((-3.81, -2.06, 1.16, -1.55, 1.42, -1.96, -3.63), (-2.12, 2.82, -0.21, 0.98, 1.64, -4.95, -3.02), (-2.27, -3.22, 1.42, -2.19, 1.10, -0.88, -3.63)) Out: 1.42
((-0.63, -3.32, -1.33, 1.75), (-2.75, 3.20, 4.39, 3.56), (4.44, -0.95, -3.20, -3.88)) Out: -3.32
((-2.21, -2.00, -3.57, 0.13), (-2.11, -1.71, -5.06, -1.27), (-6.19, -0.75, -5.04, -1.73)) Out: -2.00
((0.81, 2.04, -2.46, -0.21, 1.66), (-2.64, 0.02, -1.32, -0.52, -1.33), (5.56, -1.69, -2.48, 1.50, -2.22)) Out: -2.46
((3.30, -5.71, -4.66, 4.10, 1.75, 2.70), (4.10, 1.75, 2.70, -1.73, -4.80, 3.92), (-5.71, -4.66, 4.10, 1.75, 2.70, -1.73)) Out: 4.10
((-3.18, -5.26, 0.16, -4.08), (2.24, -2.61, -2.36, 1.86), (-4.72, 4.38, -1.56, -1.63)) Out: -5.26
((-1.74, 5.06, 0.78, -2.11), (0.28, -1.05, -4.14, -2.59), (6.19, -0.13, 0.00, 4.32)) Out: 5.06
((-2.07, -2.44, -4.53, -2.47, 3.61), (-3.80, 4.05, 1.13, -5.45, -2.29), (4.41, 0.56, 3.21, -1.80, -3.11)) Out: -4.53
---
[ 0.14  0.00  0.17  0.00 -0.14] result: 0.17, 0.14

[ 0.029  0.034  0.182 -0.129 -0.126] result: 0.182, 0.034

[[-166.374 -130.832 -198.611   83.090  -43.420   40.195]
 [ -39.833  -11.932 -104.653   24.088  -87.035  181.093]] result: 181.093, 83.090

[ 14.3  -3.4  -3.7 -10.3] result: 14.3, -3.4

[ 17.602  -5.543  -0.798  11.104   8.516 -10.370] result: 17.602, 11.104

[-0.179  0.004  0.010  0.119] result: 0.119, 0.010

[[-0.94  0.20  1.40 -0.83 -0.69  0.56]
 [ 0.07  1.62  1.17  0.91  1.65 -1.94]] result: 1.65, 1.62

[[  39.869 -135.777  -36.115  166.651  -50.598]
 [ -22.492  154.674   99.429   26.632   66.976]
 [  -9.692   79.649  -77.154   31.242   85.450]] result: 166.651, 154.674

[[ 0.005  0.078  0.065  0.232  0.197]
 [-0.131  0.186  0.146  0.007  0.099]
 [-0.121  0.190  0.138  0.003  0.095]] result: 0.232, 0.197

[ 0.08 -0.13  0.09 -0.17 -0.06] result: 0.09, 0.08
---
array([-5.09,  4.76, -5.33, -0.49, -1.29,  5.28,  0.06])	0.06

array([[ 0.51, -1.56, -1.95, -4.21,  1.58],
       [-0.18, -0.15, -4.18, -0.71, -4.75],
       [-1.37, -0.14,  0.21, -1.25,  1.46]])	1.46

array([[ 0.41, -2.22,  0.57,  1.67, -0.96],
       [-0.88, -1.00, -0.43,  1.20, -1.02],
       [-5.60, -1.16, -0.19,  1.88,  2.57]])	2.57

array([ 1.86,  1.59, -2.21,  5.69,  0.02,  2.62, -6.10])	-6.10

array([-2.43, -4.15, -5.12, -4.58,  4.80])	4.80

array([-5.47,  0.29,  3.59, -4.95])	-4.95
---
Q:
[[ 1.81  0.73  2.53  2.25 -1.19  2.11]
 [ 3.27  3.03  1.86 -0.33 -4.69  2.52]
 [-5.19 -4.40 -4.41 -1.77 -0.15 -4.93]]
A: 2.52

Q:
[[-0.77 -0.28  0.32  1.92  1.18  1.72 -3.56]
 [-0.01  0.66  0.49  0.12 -0.72  0.88 -2.43]
 [-3.11 -0.46 -0.18  1.12 -2.88  4.94  2.01]]
A: -2.43

Q:
[[ 1.53 -1.93  0.39  3.56 -0.85 -0.58]
 [ 2.82 -1.46 -0.89  1.26 -1.88  1.32]
 [ 4.74  0.29 -0.97  2.48  0.64 -0.07]]
A: 1.32

Q:
[[ 2.78  1.87  1.27  1.41 -2.05]
 [ 0.41  3.71 -1.29 -4.64 -1.80]
 [-2.17 -3.81  2.22 -0.26  1.19]]
A: -1.80

Q:
[[-1.50  1.00  4.15  5.32  2.22 -0.85]
 [-0.22 -2.08 -0.60  2.52  2.96  1.74]
 [ 1.12 -0.31 -3.28 -1.39 -4.14 -3.76]]
A: 1.74

Q:
[[ 1.41  0.72  1.01 -0.11 -1.22 -1.35]
 [-2.17 -0.88 -0.26 -0.18  2.16 -2.45]
 [ 1.46  0.44  0.54  0.48 -4.62 -0.85]]
A: -2.45
---
[[5, 4, 6, 3, 0],
 [8, 7, 4, 3, 3],
 [3, 3, 5, 0, 3]]
4

[457, -860, 529, -184, -310]
529

[-29, 17, -36, -44, 30]
-36

[1, 1, 8, 2, 8, 5, 3]
2

[8, -29, -42, -45, -40, -41, 45]
-45

[660, 499, 66, 773, 602]
66
---
[ 0.87  2.23 -1.67 -4.43] ans = 2.23

[[-0.75 -5.95  3.75 -0.82  1.35 -0.30]
 [-2.36 -3.16 -2.22  2.39  4.89 -1.64]
 [-0.68 -5.98  3.65 -0.94  1.39 -0.43]] ans = -5.95

[-4.63 -0.18 -1.56  3.46 -0.45  0.02  1.36] ans = -0.18

[[-3.01 -1.93 -0.33 -2.02  1.73 -2.20  4.50]
 [-0.21  0.57 -2.70  0.56 -0.80 -4.62  3.72]
 [-3.17 -2.36 -0.21 -3.50  1.28 -0.88  3.22]] ans = -1.93

[[-1.45 -0.01 -0.42 -2.21 -1.26 -2.68]
 [ 1.75 -1.37  0.43  0.93  2.76  2.15]
 [ 1.83  0.77 -0.93  1.67  2.72  4.50]] ans = -0.01

[[-4.51  2.65 -0.31  4.96 -5.92 -1.90]
 [-1.65  2.88  0.24 -1.85  5.26  2.38]
 [ 2.45 -3.90  2.25  1.19 -2.31 -3.90]] ans = 2.65
---
array([-0.85,  3.41,  0.73,  4.80]): -0.85
array([-1.00, -6.22,  3.17, -1.39]): -1.00
array([ 5.97,  1.10, -2.66, -0.20]): 5.97
array([ 3.29, -6.06,  1.93,  6.00]): 3.29
array([-6.08, -5.84, -4.34,  1.82]): -6.08
array([-2.41, -2.18,  0.61,  4.79]): -2.41
array([ 2.95,  0.10, -2.57, -4.48]): 2.95
array([ 3.26,  0.85, -4.99, -2.55]): 3.26
array([ 0.10, -5.17,  0.15,  1.30]): 0.10
